These are the activations of a small neural network, seen along a few directions. Each row is one input.
In each table, some parts of the input vary, and every possible input appears once, in random order.
A made-up example of a description, with smaller parts first: one of 2 separate values, together with either a single point or one of 9 places along a line or (one of 4 places along a line, together with one of 8 places around a ring).
Shared parts are said once, and a part with two or three values counts as separate values.
(in the rows, 128 means zero)

Rows:
R1: [157  63 107  65  99  50 117 113 154 130 107 106 155 132 174 108 102 172]
R2: [ 54 178 140 213 150 212 155 141  75 102 208 129  85 116  75 147 154  97]
R3: [130 104 137 113 159 105 108 131 166 121  62 127 107 118 139 155 109 143]
R4: [ 66 171 162 191 143 215 148 137  82 116 228 135 103 129  82 151 151  93]
R5: [ 82  87 134 141 138 129 149 108 144 130 138  98 103 101 131 153 138 137]
R6: [186  49  93  34  77  23 112 122 142 123  99 102 176 114 194 119 124 176]
R7: [103 194 138 183 171 186 118 156  97  91 132 163  85 132  83 151 120  98]
R8: [122  69 121  97 110  86 118 107 153 137 109  96 147 118 169 116  98 150]
R9: [109 191 165 175 155 210 144 149  94 127 168 146 118 164 125 115 133  85]
R10: [118 190 151 167 168 190 108 149 100 110 151 156 104 150  85 154 116  91]
R11: [104 164 134 165 176 168 127 140 115 119 103 141 109 124  95 163 101 109]
R12: [ 99 200 134 203 165 209 151 150  84 117 147 127 102 156 111 112 134  86]
R13: [229  64 100  33 110   6  72 128 163 120  46 130 162 110 174 146 117 189]
R14: [186  80 123  67 119  43 112 115 164 145  69 129 152 146 195  99 111 172]
R15: [ 64 152 132 167 144 195 165 138  98 123 158 108 127 122 114 132 112 106]
R16: [ 53 145 142 187 151 193 167 124  96 125 179 123 107 103  93 160 135 110]
R17: [ 97 168 138 178 168 189 161 135 105 141 118 120 124 143 130 124 116  99]
R18: [151  85 137 100 129  78 114 109 163 152  70 119 144 132 190 107 106 149]
R19: [ 83 133 154 153 173 141 119 126 164 112  62 136 105 117 134 181  91 135]
R20: [164  83 127  96 142  65  79 113 172 135  55 126 133 116 149 144  90 160]
R21: [123 111 131 130 155 123 140 122 152 148  77  94 122 142 168 117 122 128]
R22: [ 91  94 123 121 131 130 145 123 145 129 117  83 124 123 153 126 116 133]
R23: [197 187  93 126  47 137 129 137  91 158 234 169 147 138  14  76 219  85]
R24: [214  66 110  36  97  16 106 124 153 139  60 124 172 128 215 110 133 176]
R25: [ 64 183 137 187 138 213 156 156  81  94 188 128 104 130 101 119 132  97]
R26: [ 45 123 140 160 146 168 155 119 143 121 116  92 123 121 149 152  99 128]
R27: [240 209  92 106  57 137 122 148  99 171 173 181 157 176  60  41 203  83]
R28: [209 195  83 104  37 141 126 148  88 155 211 155 165 161  35  48 197  83]
R29: [176  40 112  50  80  22 119 108 148 116 123 129 155  84 177 146 145 181]
R30: [147  54 125  80 102  49 123 100 159 124 131 133 134 103 158 135 124 178]
R31: [ 32 114 159 173 149 166 159 107 145 118 139 120 100  97 133 179 123 135]
R32: [114  62 131 117 116  86 123  92 153 138 131 110 127  95 147 142 118 154]
R33: [246 206  84  92  74 118  85 147 111 147 158 203 146 154  27  79 190  94]
R34: [ 76 139 148 170 170 160 151 117 151 139  77 102 120 141 163 143 104 121]
R35: [ 79 179 152 171 134 217 147 149  83 113 207 120 123 148 103 122 127  89]
R36: [197  75 121  58 128  30  78 121 176 121  55 148 141 125 160 135  97 187]
- What is each input in this table made of? => one of 4 places along a line, together with either a single point or one of 8 places along a line
- A walk changes only the place on the line of 4. It starts at R30 and steps to R1. List the rest of the walk in order. => R14, R36
- Which other rows agree with R9 in the place on the line of 4? List them by row number. => R12, R14, R17, R18, R21, R24, R27, R34
- Change only the place on the line of 8 in R26. List by row number the other rows that result. => R1, R6, R8, R15, R22, R25, R35

Rows:
R37: [188  99 109 100  99  65 116 103 144 132 113 119 139 112 136 133 151 150]
R38: [125 168 126 152 112 160 136 149 100 113 159 151 140 142 110  98 140 107]
R39: [ 51 153 155 173 152 184 175 124 128 127 143 123 108 115 130 168 137 113]
R40: [105 174 156 179 199 186 111 141 127 116  91 137  93 148 124 160 110 122]
R41: [179  89 109  79 121  72 114 141 129 127 120 145 140 110 135 133 138 154]
R42: [ 79 161 149 183 173 183 143 125 109 127 130 126 114 118 116 159  96 118]
R43: [102  93 131 127 151 108 130 110 151 120  67 104 130 108 159 153  68 148]
R44: [166 113 117  95 119  90 136 117 131 151 110 115 140 158 167  94 126 145]
R45: [162 100 128  97 108  97 123 124 146 163  99 110 158 138 151 100 137 136]
R46: [143 155 111 159 107 143 129 131  99 125 159 138 113 123  80 116 167 103]
R47: [129 110 147 121 178  97 102 131 173 110  33 118 107 138 168 158  77 136]
R48: [135 166 116 152 129 173 153 132 102 137 163 132 124 160 114  83 141  91]
R49: [125 158 127 149 103 155 125 127 129 138 173 160 109 134  56 120 146 109]
R50: [130 163 127 152 118 175 142 145 117 152 153 122 138 144 101  93 151  87]
R51: [161  99 122  91 107  73 108 101 167 142 126 143 139 118 107 122 134 155]
R52: [ 43 123 177 170 150 178 163 119 110 104 193 102 107 116 137 169 117 119]
R53: [136 170 126 131 108 164 119 138 105 123 162 143 125 135  96 110 144  98]
R54: [180 101 106  82 107  75  98 123 136 138 115 136 158 132 142 134 128 141]
R55: [161 106 125  98 101  84 120 130 133 124 108 140 157 133 164 108 125 155]
R56: [ 68  78 128 120 136 117 154 108 162 119  78 106 122  98 173 150 116 151]
R57: [169 111 122  80 107  80  97 128 139 139 120 135 142 123 156 119 131 146]
R58: [ 59  57 138 122 140 112 133 122 148 103 135  78 114 100 187 152  95 173]
R59: [137 161 112 127 130 145 129 163  90 117 164 146 120 126  78 123 153 116]
R60: [140 163 106 134 114 155 114 142  97 125 159 144 136 143  84 119 144  98]
- What is each input in this table made of? => one of 2 separate values, together with either one of 4 places along a line or one of 8 places along a line
- Changing only the choice among 2 separate values turns R55 into R38. The same change can be made to R51. Which row results? => R49

Rows:
R61: [152 143 110 106  79 133 138 142  91 124 195 135 157 135 114  93 155 118]
R62: [ 76  88 145 148 151 133 146 114 131 118 136  95 111 115 170 140 108 142]
R63: [147 110 137 107 163  91 113 127 163 130  33 126 135 141 189 140  92 153]
R64: [192 102  94  89  90  68 117 115 136 152 123 127 145 125 121  99 157 142]
R65: [195 114  99  87 103  66  86 123 150 132 103 148 135 120  96 127 135 146]
R66: [142  76 144  92 140  68  95 111 168 121  80 136 130 110 164 165  99 167]
R67: [105 154 138 146 101 171 148 127 120 146 182 133 136 144 103  93 145 102]
R68: [169 159 122 120 119 129  98 147 101 111 164 157 130 138  88 130 138 120]
R69: [178  96  87  71  65  71 128 118 138 147 133 122 163 119 121  94 150 141]
R70: [141  66 139  95 127  70 125 105 158 141 101 113 139 117 188 137 124 163]
R71: [168 148 118 124 103 130 128 138  88 129 185 139 138 142 114 101 160 117]
R72: [176 191 118 131 142 152 112 163  97 122 112 144 134 165 114 108 132  99]
R73: [130 201 141 172 165 193 124 141 123 147 102 142 118 171 103 112 119  84]
R74: [ 61  83 139 129 125 137 154 119 133 113 145  88 128 111 170 134 104 145]
R75: [ 82 132 143 161 188 154 134 134 134 114  66 104 112 136 170 147  73 130]
R76: [ 80 132 133 167 129 161 164 124 108 120 173 123 106 103 111 147 159 117]
R77: [ 63 128 126 148 103 163 171 129 111 115 182 118 123  98 111 140 156 120]
R78: [ 76  97 149 144 167 133 118 121 139 102 115 117 103 108 144 168  82 146]
R79: [ 89 175 133 178 169 186 149 145 112 119 101 127 109 122 110 156 127 103]
R80: [127  60 132  76 101  73 135 110 160 136 110 106 157 112 188 132 118 164]
R81: [ 80 141 138 162 147 162 136 132 118 106 153 143  99  96  83 177 135 122]
R82: [122 170 148 159 143 169 111 127 129 135 153 156 110 144  75 132 125 103]
R83: [200 147  95  98 127  91 102 141 146 140  54 136 137 149 123 101 130 129]
R84: [122 159 144 164 126 169 140 121 118 152 172 138 118 150 102 102 149  99]
- What is each input in this table made of? => one of 4 places along a line, together with one of 6 places around a ring

Rows:
R85: [ 34 191 157 220 166 242 168 137  97 121 177 129  90 129  85 145 133  80]
R86: [137 137 134 134 159 126 115 132 139 127  80 129 121 144 147 130 105 130]
R87: [123 126 132 128 153 124 118 131 142 122  83 124 123 131 146 139 102 135]
R88: [174 146 110 110 113 114 113 134 126 138 117 141 142 142 110 109 136 122]
R89: [ 99  78 138 115 130 107 137 113 144 124 119 102 132 111 172 142 110 151]
R90: [166 130 110 110 110 105 117 129 126 134 128 137 136 128 112 119 145 129]
R91: [151 108 114  97  91  97 130 123 132 134 144 128 145 122 131 112 150 139]
R92: [148  99 115  96  89  96 132 119 132 137 152 120 145 123 134 106 147 139]
R93: [117 109 132 128 151 114 124 125 140 119  95 121 119 117 148 150 108 143]
R94: [102  87 138 115 132 107 136 118 144 121 111 111 131 110 169 147 113 151]
R95: [155 117 118 107 103 102 116 122 132 134 142 137 136 124 116 119 142 135]
R96: [106  96 140 125 144 111 124 116 146 121 110 121 121 114 151 152 105 149]
R97: [ 88 211 139 193 131 230 152 154  68 115 220 146 109 143  59 120 158  72]
R98: [189 157 115 113 119 118 109 137 124 145 114 146 142 154 112 102 140 115]
- Changing only one part turns R94 into R91. The same change can be made to R87. Which row results? => R88
- What is each input in this table made of? => one of 2 separate values, together with either a single point or one of 6 places along a line
- Change only the choice among 2 separate values in R98. List by row number the other rows that result. => R86
- Change only the choice among 2 separate values in R96. List by row number the other rows that result. => R95
